Each row below holds a small network's activations on one input, seen along a few directions.
In each table, some parts of the input vary, and every possible input appears once, in random order.
Descriptions start from the smaller parts, as in this example, which fits no table here: line(6) and (point or ring(9) or (values(2) and ring(8))).
Shared parts are said once, and a part with two or three values counts as separate values.

Other details of the inputs vary at random and push rows far along two fixed directions, the same in every table; ignore that.

Table:
row 1: -11 -28 29 -7 -10 -3 -39 12 11 24 -16 -21
row 2: -17 -47 66 -9 -51 -22 25 12 -19 -35 -38 -82
row 3: 9 8 -48 -7 18 2 -15 -28 -16 22 11 55
row 4: -13 -48 63 -4 -42 -21 33 17 -17 -35 -38 -83
row 5: 8 4 -46 -11 18 5 -16 -27 -16 23 10 50
row 6: 13 5 -48 -2 25 0 -8 -22 -14 23 10 53
row 7: 13 52 -8 30 2 4 72 3 12 -62 15 -11
row 8: -12 -29 30 -9 -10 -4 -40 14 12 22 -18 -21
row 9: -17 -33 76 1 -40 -10 14 29 9 -28 -31 -89
row 10: 6 12 -31 -5 26 19 -34 -7 11 35 19 47
row 11: 8 59 -25 29 0 -11 85 -7 -11 -66 21 1
row 12: -12 -45 21 -25 -17 -5 -24 -4 -18 17 -22 -22
row 13: -8 -47 18 -19 -10 -7 -20 1 -16 20 -23 -21
row 14: 17 54 -3 32 -3 2 69 6 11 -58 20 -4
row 15: 8 14 -34 0 27 12 -35 -10 13 36 16 48
row 16: 8 56 -26 25 2 -9 83 -8 -11 -63 21 2
row 17: -12 -32 29 -12 -8 -3 -43 13 12 25 -18 -20
row 18: 7 15 -32 0 24 14 -34 -7 12 33 19 50
row 19: 7 54 -21 25 1 -6 88 -6 -11 -68 20 -6
row 20: 13 48 -3 30 -4 4 65 6 11 -56 17 -11
row 21: 9 15 -31 -4 28 17 -36 -7 11 36 20 54
row 22: -13 -35 33 -14 -10 -2 -44 15 11 26 -19 -26
row 23: -12 -33 29 -14 -8 5 -44 14 10 29 -12 -17
row 24: 12 3 -48 -2 24 -1 -12 -22 -14 26 8 54
row 25: 8 12 -26 -6 25 18 -35 -6 10 36 18 48
row 26: 8 55 -23 25 0 -8 85 -7 -11 -65 20 -3
row 27: 6 12 -33 -6 28 15 -32 -8 13 32 14 44
row 28: -11 -43 19 -23 -16 -6 -23 -5 -18 15 -21 -19
row 29: 19 38 -21 28 -1 -8 88 -10 -15 -63 10 -5
row 30: -9 -30 33 -13 -10 1 -43 15 9 27 -12 -16
row 31: 6 9 -32 -6 28 17 -38 -9 12 39 15 44
row 32: -20 -36 18 -24 -8 -7 -32 4 -13 25 -14 -19
row 33: -15 -28 74 5 -41 -12 19 29 9 -33 -29 -88
row 34: -9 -29 33 -10 -11 -1 -44 15 10 28 -13 -13
row 35: 7 16 -32 2 23 12 -34 -6 12 33 17 49
Description of these inputs: line(5) and (values(3) or line(4)).
Changing only the line(5) part turns row 34 into row 21. The same change can be made to row 11. Which row results? -> row 19
Change only the values(3) part in row 11. List by row number the other rows that result. -> row 3, row 24
List by row number the other rows that have the line(5) part in common with row 12. -> row 10, row 13, row 25, row 27, row 31, row 32
Change only the line(5) part in row 17. List by row number the other rows that result. -> row 7, row 8, row 22, row 27

Table:
row 36: 5 21 -5 6 8 9 35 3 6 -28 7 -9
row 37: 3 26 2 15 -8 -5 18 -1 9 -26 3 -4
row 38: -5 18 -25 -6 15 10 -23 -10 3 21 18 30
row 39: -3 24 0 1 -4 6 24 -1 2 -26 11 -4
row 40: 3 -29 44 1 -25 -3 -11 12 10 -1 -23 -34
row 41: -4 13 -25 0 12 3 -26 -5 7 22 13 32
row 42: 1 13 -21 -3 20 5 -17 -2 -1 24 18 31
row 43: -4 -26 39 -5 -20 5 -5 12 3 -1 -13 -38
row 44: -11 -23 33 2 -13 -8 -3 18 10 -4 -19 -43
row 45: -2 16 -14 2 -11 -13 41 -15 -22 -36 3 -6
row 46: 11 22 -2 20 2 -2 28 2 14 -26 -1 -8
row 47: -11 -35 26 -8 -21 -18 20 2 -18 -17 -30 -50
row 48: 4 10 -11 8 -5 -18 50 -8 -27 -32 3 -1
row 49: -3 -33 40 -14 -20 9 -11 12 2 2 -16 -33
row 50: 16 -3 -40 -3 13 5 4 -28 -21 12 4 41
row 51: 2 9 -21 4 17 -2 -18 2 2 22 13 34
row 52: 3 14 -28 -1 25 11 -13 -7 8 20 13 24
row 53: 1 10 -20 -9 18 9 -16 -1 -2 20 16 34
row 54: 12 12 2 18 -5 5 26 4 8 -20 4 -3
row 55: -15 -60 27 -28 -1 -8 -100 11 5 77 -23 8
What is each input in this table made of? -> values(4) and (point or line(4))
Changing only the values(4) part turns row 48 into row 47. The same change can be made to row 51. Which row results? -> row 44
List by row number the other rows that have the values(4) part in common with row 50. -> row 40, row 43, row 49, row 54
A walk changes only the line(4) part. It starts at row 36 and steps to row 52. List the rest of the walk in order. -> row 44, row 46
